These are the activations of a small neural network, seen along a few directions. Each row is one input.
Each table varies a few parts of the input and shows all the possible inputs, shuffled.
Descriptions start from the smaller parts, as in this example, which fits no table here: one of 4 places along a line, together with either a single point or one of 9 places around a ring or (one of 2 separate values, together with one of 5 places around a ring).
Shared parts are said once, and a part with two or three values counts as separate values.

Rows:
R1: [ 50.2  15.5 -53.1 -23.8 -22.5  10.8 -40.9   6.6 -48.0 -57.3 -28.8]
R2: [-64.3 -23.3  60.2  31.7  -6.4 -29.0  44.6 -25.2  60.3  34.2  15.0]
R3: [ 39.1  12.7 -51.2 -43.3  -5.2  30.8 -27.2  18.7 -62.5 -47.8 -18.0]
R4: [-39.2   4.2  46.1  12.7  36.6  18.3  45.9   7.9  44.7  37.0 -59.0]
R5: [-23.1  -3.9  43.3  32.8  15.9  -6.5  10.8  -2.2  73.7  51.5 -51.6]
R6: [ 29.4 -15.4 -50.6 -26.7 -48.6 -13.7 -28.1  -8.5 -50.5 -55.2  60.7]
R7: [ 39.6  -5.8 -42.4 -14.4 -26.9  -2.2 -25.7  -3.9 -56.0 -38.4  85.1]
R8: [ 35.5 -15.9 -47.0 -41.2 -49.2 -22.1 -23.7 -17.7 -49.2 -69.5  21.9]
R9: [-36.4   8.6  37.9  24.9  46.6   8.8  31.8  27.7  40.6  61.9 -35.5]
R10: [-56.0 -27.5  65.1  15.7  -6.0 -32.6  48.4 -37.1  61.4  15.3 -22.5]
R11: [ 37.5  29.4 -37.8 -20.3   0.6   9.1 -14.9   0.6 -68.4 -50.0  66.4]
R12: [ 58.8   2.4 -54.3 -26.1 -26.9   5.1 -65.1  10.3 -40.4 -33.4  -8.4]
R13: [-49.9 -12.0  63.0  41.4  11.8 -17.1  46.0 -16.7  46.6  49.4  41.2]
R14: [-31.3   1.1  45.3  30.7  23.2   3.3  33.0  -8.6  61.8  28.7 -68.5]
R15: [ 49.6   0.9 -65.1 -26.1 -14.6  15.6 -62.0  18.0 -46.4 -15.1   8.5]
R16: [ 40.3  10.7 -57.6 -37.1  10.8  21.0 -42.3  32.6 -62.0 -25.8   7.2]
R17: [-45.8  20.8  68.0  36.8  36.8  -4.4  57.0 -12.0  31.8  41.0  21.7]
R18: [-34.0  -2.5  30.1  32.3  24.1   4.8  12.4   9.3  62.4  73.5 -35.2]
What is each input in this table made of?
Answer: one of 2 separate values, together with either one of 4 places along a line or one of 5 places around a ring
Changing only the choice among 2 separate values turns R14 into R1. The same change can be made to R18. Which row results?
Answer: R15
Change only the choice among 2 separate values in R3. List by row number the other rows that result.
Answer: R4

Rows:
R19: [ 26.4   8.2  13.9  22.1   5.2  21.7 -17.5 -26.6  40.9   5.9 -67.6]
R20: [-24.3  -7.1  11.4 -20.2   9.6 -15.6 -22.2   6.0  30.8  26.5 -70.9]
R21: [ 56.0  33.7 -53.9 -24.2  25.8  24.3 -32.2  31.5 -63.7  -8.6  14.1]
R22: [-29.2 -13.7  -3.0 -17.3 -11.6  10.0  53.0 -13.5 -12.6 -40.5  16.4]
R23: [ 28.5  16.4 -37.3 -37.8  -2.1   5.5 -22.9  -0.5 -65.9 -76.8   9.0]
R24: [ -9.3  32.9   1.9  44.2  24.2  40.1  11.4  21.3 -10.6  25.9  19.4]
R25: [ 30.0  -5.1  13.4  23.9 -33.1  -7.4 -23.7 -36.4  33.4   4.9  48.5]
R26: [  0.3 -13.4 -10.6  32.9 -59.3 -10.7 -16.6 -14.0  12.0  -0.7  43.3]
R27: [-38.9   0.2  30.5 -26.7   5.2 -31.6  32.2 -27.9 -11.6 -16.4   9.9]
R28: [  3.0  15.6  38.9   4.1  -1.5   2.2  32.5 -49.2  -3.7 -38.2  17.1]
R29: [ 50.2  -6.1 -51.0 -27.8 -21.5  -6.7 -65.9  11.8 -47.1 -37.3  31.9]
R30: [-22.2 -25.8  -0.6  -8.1 -23.3 -47.7 -27.6 -19.8  13.0  31.1  36.5]
R31: [ 3.6 35.2 29.0 29.6 49.7 -7.2 11.9 23.4  6.6 33.7 13.4]
R32: [-11.8 -22.4 -29.6  -5.4  -2.7  28.8   6.9  13.3  27.4   8.9 -70.2]
R33: [-26.4 -31.4  28.7 -31.6  -4.4  -6.6  48.8  -5.8 -18.9 -26.7   5.8]
R34: [-28.8  24.1  19.6  -7.1  45.2  -0.5  -4.0  26.3  -3.4  53.3  18.1]
R35: [15.7 36.3 23.8 34.6 42.5 37.1  0.7 -2.4 -0.5 33.1 23.5]
R36: [-12.1 -62.6  -4.9 -10.1 -29.9 -22.4 -12.5  -0.7   2.8  21.4  35.6]
R37: [-10.8 -35.1   3.5 -28.8   2.9  10.6  -5.0  23.0  23.8  18.1 -74.0]
R38: [-20.4   8.6 -22.7   6.8  32.9  40.4  25.5  37.3  -0.2  31.8  25.7]
R39: [-17.3 -10.3  12.9 -12.1  39.4  24.7  17.3  41.1  -8.9  47.6  14.8]
R40: [-10.5 -44.1 -32.1   4.4 -37.8  -4.3  -2.5  -2.9  11.9   5.8  48.2]
R41: [ 56.0  20.4 -53.7 -37.4 -12.8  14.7 -46.3  21.7 -42.9 -27.2 -55.6]
R42: [  0.2   8.0  -9.0  24.2 -21.2  21.1  -7.4   2.6  28.9  -1.5 -78.8]
R43: [-20.8  15.1  16.2   9.2 -26.7   1.7  43.3 -24.9 -15.5 -45.0  10.4]
R44: [ 11.2  11.5  21.3  20.3  14.8 -27.6  -7.9   5.2  42.2   1.9 -71.9]
R45: [  8.8  -7.1   7.7  32.1 -17.5 -55.4 -11.8 -18.4  26.8   7.6  38.4]
R46: [ -7.1  18.2  35.8   6.5   7.9 -39.1  42.5 -21.6   5.1 -38.8   9.3]
What is each input in this table made of?
Answer: one of 4 separate values, together with either a single point or one of 6 places around a ring
Changing only the choice among 4 separate values turns R27 into R30. The same change can be made to R23. Which row results?
Answer: R29
Change only the choice among 4 separate values in R44. List by row number the other rows that result.
Answer: R31, R45, R46
Which other rows agree with R35 in the choice among 4 separate values? List them by row number.
Answer: R21, R24, R31, R34, R38, R39

Rows:
R47: [-14.4 -11.9   1.6   2.9  -2.9   0.6  -9.1   7.8  38.0  33.7 -61.3]
R48: [ -3.5 -23.1  -3.6 -12.9 -39.6 -41.1 -16.1 -18.1 -11.6 -24.2  34.5]
R49: [ -8.8   3.8  -1.2  -9.0   6.0 -15.3   1.8   5.9 -38.8  -1.3  65.4]
R50: [  8.5   6.5   1.2  11.4  27.2  24.9 -18.1  28.3   9.6  49.8 -10.6]
R51: [ -5.9  -2.3   0.7   9.3   8.6 -15.5   3.5  12.0  -8.3  25.6  68.2]
R52: [ 11.7 -16.7  -7.4   6.9  -6.4   1.8 -33.9   4.6  29.2  33.9 -37.8]
R53: [ 17.2  16.7  10.5 -14.5  -7.9 -18.5  14.6 -30.4 -35.0 -52.5  30.3]
R54: [ -2.0 -25.8   0.0 -40.0 -31.1 -36.4   0.1 -20.1 -22.7 -41.6  23.1]
R55: [ 36.8  27.8 -14.6  17.1   9.2   3.4 -27.0   4.4   2.1  -5.7 -19.1]
R56: [-26.0   6.3  18.6  -3.7  40.4  26.6  29.5  34.3  12.3  29.7 -59.2]
R57: [ -1.7 -29.3  -0.4   6.0 -38.4 -39.5 -15.5 -15.1  17.3   1.4  38.1]
R58: [-44.7 -32.7  27.1  13.8 -24.6 -22.2  21.8 -24.3  46.9  21.5   6.6]
R59: [ 44.5   4.5 -61.3  -7.3 -39.3  38.4 -14.0   0.9 -52.5 -59.0  26.4]
R60: [ 32.7 -27.2 -74.5 -28.2 -55.4  28.1 -26.4   5.4 -44.6 -50.5  18.1]
R61: [-35.3   6.5  49.3  23.3   9.8   0.2  61.0 -28.1  30.6 -15.0 -15.1]
R62: [-58.3 -10.5  38.7   3.7  30.0   4.5  67.4   6.4  18.6  22.5   5.7]
R63: [-48.9  -5.3  28.1  17.9  21.3   1.3  40.7   0.3  21.8  44.5  35.4]
R64: [ 21.4  -9.0 -29.0 -46.0  -5.4  -5.5 -27.7   4.1 -20.4 -28.4 -41.5]
R65: [ 17.2  16.9  11.8  29.1 -11.1 -21.6   1.2 -21.5   5.3 -14.0  44.9]
R66: [ 35.5  32.7 -16.1   0.4   5.0   6.0 -27.1   1.0 -22.0 -27.1 -20.8]
R67: [ 17.7  16.4 -25.3 -19.9  23.8  14.4 -29.1  30.1 -32.9   1.1  -4.9]
R68: [-15.3 -34.7  19.8  18.3 -27.8 -21.1  -5.7 -23.5  37.5  23.0  30.5]
R69: [-18.4  12.9   8.9   7.6  32.6  24.0   6.5  31.2  17.1  48.1 -33.1]
R70: [ 18.9  11.2 -24.5  -1.9  26.1  11.4 -27.3  35.2  -8.5  25.5  -3.9]
R71: [-18.8  -8.8  22.6  22.3  15.4   2.6  13.6   1.6  13.8  47.1  57.5]
R72: [-21.4 -19.2  13.1  -7.7   5.6   3.8  14.7  10.3  31.4  13.9 -86.6]
R73: [-52.7 -39.5  39.1  -0.1 -16.3 -18.5  48.4 -19.4  41.8  -2.4 -23.7]
R74: [ 14.5  22.3   9.3  11.9 -15.6 -21.0   1.2 -25.6 -24.0 -36.7  40.9]
R75: [ 15.7  12.5 -21.6 -43.1  28.3  16.7 -14.3  24.5 -42.0 -14.2 -12.9]
R76: [ 24.6  23.2   9.8  28.9  12.2  17.3 -18.8  -0.6  19.5  18.6 -24.3]
R77: [ -0.5  30.0  18.9  25.8  16.3  16.2   6.2   0.7  29.0  17.6 -47.1]
R78: [ 22.2 -12.1 -31.5  -5.6  -9.9 -11.7 -42.1  10.2  12.3  10.2 -32.4]
R79: [  1.7  10.4  32.5  40.3  -1.9  -3.1  10.3 -28.9  26.1   8.9  37.3]
R80: [ -9.0  -1.0   1.0 -37.1  13.3 -13.2  17.5   1.3 -48.8 -19.1  53.4]
R81: [ 36.1  28.0 -13.1 -21.5   9.8   8.5 -14.1  -5.3 -31.9 -41.4 -27.7]
R82: [-25.8  14.6  39.3  36.5   2.5  -4.2  37.1 -31.3  36.2   6.8  13.9]
R83: [ 22.1  -6.5 -34.2 -24.0 -10.6  -9.9 -42.9   8.0 -11.0 -13.0 -34.6]
R84: [ -9.4  21.0  28.3  15.2  23.5  19.7  27.2   2.0  22.5  -0.5 -72.3]
R85: [ 21.6  -8.4 -71.9 -26.1 -23.1  47.9 -15.1  21.8 -63.9 -37.0  38.9]
Changing only one part turns R74 into R48. The same change can be made to R77. Which row results?
Answer: R47
What is each input in this table made of?
Answer: one of 3 separate values, together with either a single point or (one of 2 separate values, together with one of 6 places along a line)
Change only the choice among 2 separate values in R70. List by row number the other rows that result.
Answer: R51
Change only the place on the line of 6 in R78. List by row number the other rows that result.
Answer: R47, R52, R64, R72, R83
Change only the choice among 2 separate values in R56. List by row number the other rows that result.
Answer: R62
